These are the activations of a small neural network, seen along a few directions. Each row is one input.
In each table, some parts of the input vary, and every possible input appears once, in random order.
Descriptions start from the smaller parts, as in this example, which fits no table here: one of 4 places along a line, together with either a single point or one of 11 places along a line or (one of 3 separate values, together with one of 5 places around a ring).
Shared parts are said once, and a part with two or three values counts as separate values.

Other details of the inputs shift rows strongly along three fixed directions, in all tables alike. That doesn't count.

Rows:
R1: -255  245  -119  -90  -46  -1  -135  -34  -68  49  -376  91  -239
R2: 141  -140  -24  37  -176  99  504  -8  42  -32  442  -266  633
R3: -243  -8  -239  -106  -245  53  -80  -156  -164  132  -174  126  100
R4: -176  44  114  -183  466  -88  106  559  346  -327  373  -216  296
R5: 244  -155  234  -14  196  -6  -330  -18  282  -126  119  -19  -377
R6: 536  -240  306  299  -112  23  -384  -187  117  -87  117  -42  -255
R7: 15  -193  106  -90  64  46  89  13  151  30  330  -130  292
R8: 415  -347  200  80  -41  60  -219  -207  129  151  217  84  -287
R9: 47  -126  54  5  12  79  122  1  153  -75  429  62  254
R10: 34  -124  -42  -54  -142  135  -156  -265  -82  171  -44  71  -42
R11: -397  250  -231  -174  -10  -31  214  151  -306  156  -359  88  101
R12: -351  250  -129  -114  186  -125  51  326  -86  72  -380  8  -155
R13: -609  421  -202  -25  417  -223  -42  743  -79  -445  -642  -124  45
R14: 412  -164  242  62  -269  62  107  -366  66  132  566  42  39
R15: 343  -208  194  153  23  145  -251  -259  225  47  230  135  -284
R16: 266  -55  168  -34  -135  -1  -220  -229  99  42  136  49  -223
R17: 249  -66  -24  171  240  22  -445  89  250  -167  -388  -50  -490
R18: -391  320  -252  -128  -299  73  411  -181  -401  169  -154  148  257
R19: -61  -45  150  -29  525  -152  179  419  314  -187  347  -129  233
R20: 118  137  142  -65  439  -247  261  625  274  -339  259  -480  154
R21: -6  16  -8  22  334  -44  -187  96  70  -43  -134  143  -200
R22: -304  300  -77  72  110  -180  -76  299  -201  -219  -575  -108  -238
R23: 41  -90  -38  -6  -330  128  -27  -360  -113  301  73  19  -3
R24: 229  -325  -7  81  -308  192  -186  -448  -44  279  -38  298  -47
R25: -68  70  154  -97  93  -85  503  174  40  -72  535  -214  261
R26: 235  -125  242  200  349  44  -238  275  210  -285  83  -166  -17
R27: -320  332  -79  105  115  -103  -1  334  -147  -154  -459  -143  -62
R28: -76  102  -101  -123  -416  -40  19  -330  -292  273  -146  45  -66
R29: 79  -67  -66  -21  -376  228  -141  -497  -152  194  -79  237  -50
R30: -102  -69  -108  -31  291  -40  -473  227  118  -91  -463  255  -369
R31: 223  -98  241  -43  312  -170  -170  276  234  -39  135  -64  -251
R32: 61  -84  14  239  -6  67  -421  -81  1  -149  -470  132  -203
R33: -54  44  109  -60  161  -168  497  212  6  0  529  -211  286
R34: 20  -96  -148  96  46  20  -402  -164  28  17  -276  364  -281
R35: 202  -159  -134  139  215  52  -543  92  238  -269  -423  91  -354
R36: -402  240  -249  -209  -465  -46  413  -219  -474  295  -130  -56  207
R37: 353  -357  152  132  -234  239  -71  -501  120  107  367  225  71
R38: -273  232  -244  -4  -370  6  378  -277  -399  330  -81  142  177
R39: -101  184  -252  -9  -258  -32  234  -73  -274  15  -327  -106  -7
R40: 45  90  173  -68  196  -228  384  249  67  -17  515  -189  239
R41: -16  -89  109  -116  -169  106  425  -87  66  46  579  -124  592
R42: -102  152  -327  -2  -385  132  303  -211  -359  116  -264  -20  264
Description of these inputs: one of 6 places along a line, together with either one of 2 separate values or one of 5 places around a ring.
Q: Changing only the place on the line of 6 turns R13 into R6. The same change can be made to R30. Which row results?
A: R31
Q: Change only the place on the line of 6 in R20. List by row number the other rows that result.
A: R2, R17, R35, R39, R42
Q: Which other rows agree with R32 in the place on the line of 6? List them by row number.
A: R2, R7, R19, R24, R37, R41

Rows:
R43: -382  174  -216  -209  -178  151  469  -236  -158  227  154  206  468
R44: 13  -141  -181  223  -123  142  -464  -86  -139  -108  -534  59  -144
R45: 330  -309  141  295  409  108  -425  169  434  -382  45  -200  -53
R46: 300  -220  -296  118  -587  76  -49  -371  -83  -84  -12  161  264
R47: 114  -316  204  -61  182  119  -129  27  165  134  522  154  248
R48: 73  133  179  -68  -31  -306  303  200  165  -315  641  -91  280
R49: -515  235  -305  -399  150  -287  426  384  13  -135  143  133  426
R50: -335  206  -149  -239  -114  -74  127  176  -71  144  -161  -290  -42
R51: 245  -252  439  -207  613  -185  -540  540  515  -186  -20  -349  -408
R52: 59  -170  -51  155  -440  144  -87  -175  -257  83  -300  43  312
R53: 109  92  -83  -219  -106  139  -256  -234  66  70  -367  -10  -444
R54: 11  212  -186  81  139  -84  162  -19  -115  98  -368  108  -227
R55: 284  -283  136  -51  -70  342  187  -355  224  152  693  208  336
R56: 92  -42  325  139  -311  11  307  -186  -150  57  740  -137  377
R57: -47  293  -198  6  128  -44  342  117  -166  60  -298  81  -125
R58: 114  -30  155  54  628  -173  403  535  246  -199  332  -287  6
R59: 76  7  -256  -302  -292  -170  -303  -178  37  4  -330  84  -398
R60: 106  50  407  77  33  -87  74  143  -9  -80  545  -130  214
R61: -15  -6  98  -219  122  -59  220  129  173  15  382  -468  151
R62: -88  146  -106  114  459  -226  40  285  3  -39  -328  -31  -319
R63: -466  251  -297  70  -24  -5  251  411  -168  -162  -330  -239  391
R64: 335  -158  -67  207  -372  55  -7  -386  -376  450  -54  248  -96
R65: 158  -48  331  247  -138  22  -22  -107  100  -29  494  -40  -7
R66: -104  203  -216  43  -23  177  90  105  -50  -250  -382  -51  175
R67: 371  -44  366  189  -21  98  -101  -301  201  -134  426  26  -97
R68: 84  -43  24  107  112  -184  -143  106  -164  191  -469  167  -300
R69: 30  -98  -58  -147  -229  38  -348  -234  -101  227  -238  -89  -358
R70: 421  -269  201  299  653  -122  -438  380  440  -96  11  -27  -605
R71: 67  248  128  102  -75  81  -206  -233  -17  -153  -213  226  -377
R72: 220  -141  280  -204  420  -102  -410  396  333  -74  126  -337  -276
R73: -76  -206  136  -108  423  98  66  141  343  -126  397  51  105
R74: 48  119  -247  -34  299  -401  -79  345  85  -177  -375  191  -412
R75: 4  57  253  125  -332  -56  -263  -257  -250  88  -218  226  -183
R76: -21  120  112  161  -153  43  -247  -332  -96  -131  -266  214  -454
R77: -139  -144  -171  3  -217  193  -106  -539  -110  291  -28  387  19
R78: -246  178  -178  16  126  -206  365  290  -324  138  -159  -77  47
R79: 39  88  124  223  -325  33  -85  -492  -161  57  59  138  -130
R80: -96  -221  26  -23  -179  191  344  -135  53  284  714  69  531
R81: 26  49  -232  141  -373  252  183  -302  -166  -30  -166  -23  384
R82: -484  491  -180  -454  112  -138  518  347  -67  -25  -105  -440  243
R83: -342  228  -191  -330  -145  -18  256  -6  -155  62  -262  -253  -56
R84: -453  310  -216  -55  76  -71  271  576  -282  -190  -302  -266  540
R85: 524  -500  108  295  -346  392  64  -440  117  -73  486  -109  366
R86: -202  -127  43  -110  130  -6  -418  2  20  147  -385  386  -189
R87: -243  -121  -138  -53  -10  97  -340  -201  -98  196  -242  379  -183
Q: Changing only one part turns R72 into R84. The same change can be made to R59. Which row results?
A: R46
Q: Describe the family of inputs behind these rows.
A: one of 5 separate values, together with either a single point or one of 8 places along a line
Q: Which other rows agree with R71 in the choice among 5 separate values? List them by row number.
A: R48, R56, R60, R65, R67, R75, R76, R79
Q: Start at R57 and move only the place on the line of 8, one step at a time. The first step leads to R54. Which rows follow, in order?
A: R58, R62, R70, R78, R64, R68
